These are the activations of a small neural network, seen along a few directions. Each row is one input.
In each table, some parts of the input vary, and every possible input appears once, in random order.
Descriptions start from the smaller parts, as in this example, which fits no table here: one of 5 places around a ring, together with either a single point or (one of 2 separate values, together with one of 4 places along a line) or one of 11 places around a ring.
Shared parts are said once, and a part with two or three values counts as separate values.
In the rows, zero is written as 128.

Other details of the inputs shift rows strongly along two fixed directions, in all tables alike. That doesn't count.

A family of inputs:
r1: [ 75  99  68  97 154 173 152  72 166  47 190]
r2: [ 63  78 143 111 139 190 100 195 158 176 130]
r3: [ 79  76 140 159 122 199  90 157 125 185 148]
r4: [176 195 110  95 110  51 156  86 138  69  83]
r5: [162 157 213 134  91  81 116 174 108 188  60]
r6: [198 168  91 125 116  56 152  53 107  77 125]
r7: [ 92  86 130 171 143 205  95 179 130 159 144]
r8: [ 95 104  39  96 158 156 130  79 145  57 184]
r9: [ 60 103  53  64 142 165 144  91 197  54 164]
r10: [195 195  97 132 114  67 163  53 125  75 126]
r11: [188 157 112 121 102  56 160  40 113  84 131]
r12: [194 174 194 172 112  92 129 161  78 202  83]
r13: [ 74 117  38  70 156 162 138 106 188  52 154]
r14: [160 176  98 145 129  30 175  73 102  62 105]
r15: [ 67  83 146 117 124 190  97 191 151 173 120]
r16: [182 172 126 111 112  54 172  48 107 100 118]
r17: [204 183 109 115 123  53 165  69 113  81 130]
r18: [206 150 188 175 105  90 115 165  76 196  98]
r19: [175 158 186 132 120  84 123 188 110 194  61]
r20: [ 95  69 139 155 154 198  93 195 119 164 151]
r21: [ 82  85 144 158 123 205  95 166 135 179 160]
r22: [ 85  80 139 154 158 206 101 193 118 168 146]
r23: [154 139 208 191 104  60 137 164  71 192  74]
r24: [ 72 126  48  70 164 146 127 108 181  42 160]
r25: [186 164 215 168  97  90 136 148  85 209  89]
r26: [ 88  92 135 145 150 202  97 192 115 182 155]
r27: [ 60  86 154 113 140 177  90 195 154 165 132]
r28: [ 77  87 132 160 154 213  99 185 127 161 146]
r29: [ 82 125  43  75 147 152 134 102 179  50 146]
r30: [ 86  62 154 148 140 195 103 175 130 164 159]
r31: [ 68  80 139 147 134 200  99 158 122 184 149]
r32: [194 171 125 108 110  52 172  52 122  83 137]
r33: [166 149 211 128 108  77 124 177 114 201  66]
r34: [166 157 220 135  99  72 115 176 108 192  61]
r35: [203 139 192 183 112  93 120 165  80 182  90]
r36: [ 72  92 132 116 156 186  88 213 148 169 124]
r37: [191 155 180 179 104  92 116 148  77 200  79]
r38: [198 140 206 170  91  88 121 150  85 199 104]
r39: [ 79  81 151 139 137 201 105 175 124 184 163]
r40: [ 67 125  47  74 159 153 122 109 181  39 158]
r41: [ 65  88 146 118 119 187  90 190 149 166 119]
r42: [187 173 127 138 105  67 173  44 131  73 120]
r43: [ 80  91  54  89 146 161 136  65 157  60 195]
r44: [ 74 119  29 101 159 173 135  68 154  52 181]
r45: [170 194 110  93 115  51 152  86 140  63  89]
r46: [184 180  95 109 131  60 168  53 106  80 119]
r47: [ 89  87  59 111 142 168 141  66 168  37 198]
r48: [180 180 131 126 114  64 182  46 128  75 117]
Description of these inputs: one of 2 separate values, together with either a single point or one of 8 places around a ring or (one of 3 separate values, together with one of 5 places around a ring).
- Changing only the choice among 2 separate values turns r7 into r42. The same change can be made to r37. Which row results? => r3
- Changing only the choice among 2 separate values turns r26 into r39. The same change can be made to r13. Which row results? => r9
- Change only the place on the ring of 8 in r29. List by row number the other rows that result. => r4, r13, r19, r24, r36, r40, r45
- A walk changes only the place on the ring of 5. It starts at r10 and steps to r12. List the rest of the walk in order. => r26, r17, r18

A family of inputs:
r49: [131 163  82 139 131  54 173  55 134  27 115]
r50: [179 139 182 128  91 124 123 115 121 186 126]
r51: [137 135 193 107  94  92 137 122 135 163  81]
r52: [169 125 177 179 112 130 144 109  75 172 131]
r53: [ 49  66 158 100 123 200  86 219 172 188 119]
r54: [191 176  47  90 146  73 154  82 118  56 150]
r55: [131 159 143 168 133 100 132 181  93 147  66]
r56: [188 153 164 110 100 135 114 138 127 177 108]
r57: [119 124 202 138  94  85 139 119 117 162 108]
r58: [ 84  81  97 181 174 218  82 212  98 196 157]
r59: [ 79  56  85 108 128 199 142  87 155  92 224]
r60: [193 193  77  82 148  96 143  65 161  64 140]
r61: [144 160 143 124 134  84 108 180 107 132  75]
r62: [138 169 160 102 132  99 120 172 135 158  67]
r63: [ 39  61  94 131 145 162 145  96 164  56 179]
r64: [ 77  88  44 161 161 197 106  96 137  73 200]
- Changing only one part turns r58 into r59. The same change can be made to r55. Which row results? => r57
- Describe the family of inputs behind these rows. => one of 2 separate values, together with one of 8 places around a ring
- Change only the choice among 2 separate values in r60. List by row number the other rows that result. => r62

A family of inputs:
r65: [ 54  92  81 154 143 181 128 111 146  86 163]
r66: [169 125 161 139 116 132 104 139  90 189 125]
r67: [182 160 108  95 109  71 155  47 135  69 151]
r68: [140 165 139 148 142 118  85 217 122 152  84]
r69: [138 123 185 174  99 134 123 148 116 165 102]
r70: [141  99 184 148 108 120 110 157 105 167 114]
r71: [131 160 182 112 129  91 143 135 127 153  84]
r72: [143 118 151 165 149 132 119 184  87 193 121]
r73: [130 133 151 187 121 142 120 153  85 187 115]
r74: [201 174 105  93 125  66 176  55 145  55 138]
r75: [167 178 100  71  87  25 176  23 175  58 105]
r76: [ 85 109  72 132 141 213 116 101 154 111 183]
r77: [ 44  92  94  74 131 176 125 132 184 105 161]
r78: [130 160 182 100 112  91 144 143 130 154  93]
r79: [142 150 127 114 131 124  98 194 116 158  51]
r80: [133 108 168 163 122 103 116 153  86 164 110]
r81: [ 72  73  94 113 159 187 125 139 166  82 171]
r82: [176 164  96 119 139  42 183  62 123  45 120]
r83: [178 134 155 140 137 134 121 158 105 182 121]
r84: [ 69  94  91 127 130 219 113 115 168 103 187]
r85: [ 60  77  62 123 157 187 108 122 123 109 190]
- Describe the family of inputs behind these rows. => either one of 2 separate values or one of 4 places along a line or (one of 3 separate values, together with one of 5 places around a ring)
- Change only the choice among 3 separate values in r73. List by row number the other rows that result. => r72, r85

A family of inputs:
r86: [ 40  70  76  74 130 164 122 118 202  87 169]
r87: [ 63  74  60 115 165 186 128 117 150  73 191]
r88: [137 157  71 117 133  77 175  33 138  26 147]
r89: [204 160 164 137 107  88 137 114 100 163 109]
r90: [ 77  83 196 116 132 183 104 190 153 191 108]
r91: [212 159 170 146 111  83 140 125  97 158 104]
r92: [136 180  51  88 135  89 169  66 158  46 105]
r93: [ 58  81  65 125 160 180 131 112 150  66 184]
r94: [164 155 162 150 105  80 141 105  92 157 103]
r95: [194 160 164 142 101  94 134 111 101 167 107]
r96: [ 40  85  63 123 148 189 122  98 154  77 188]
r97: [ 88 107 153 142 154 176  78 235 126 191 120]
r98: [ 64  86  68 131 147 204 117 114 166  73 186]
r99: [118  81 164 166 137 191  92 204 114 192 136]
r100: [190 155 161 134 114  71 146 109  86 160 106]
r101: [155 171  77 106 114  94 162  26 148  48 153]
r102: [148 174  55  71 146  65 148  66 158  22 127]
r103: [160 172 199 100  90  68 146 143 132 148  81]
r104: [ 84 116 144 143 150 184  95 223 130 195 112]
r105: [ 85  93 147 128 134 183  69 227 120 187  92]
r106: [175 155 163 139 109  78 141 108  88 165 106]
r107: [183 167 169 161  98  84 136 107 105 147  99]
r108: [102  77 160 152 142 180  98 194  99 195 141]
r109: [195 156 170 165 111  82 142 126 103 139  98]
- Describe the family of inputs behind these rows. => either one of 3 separate values or one of 5 places around a ring or (one of 2 separate values, together with one of 8 places around a ring)
- Change only the place on the ring of 8 in r88. List by row number the other rows that result. => r87, r93, r94, r96, r100, r106, r108
- Change only the choice among 2 separate values in r89. List by row number the other rows that result. => r100
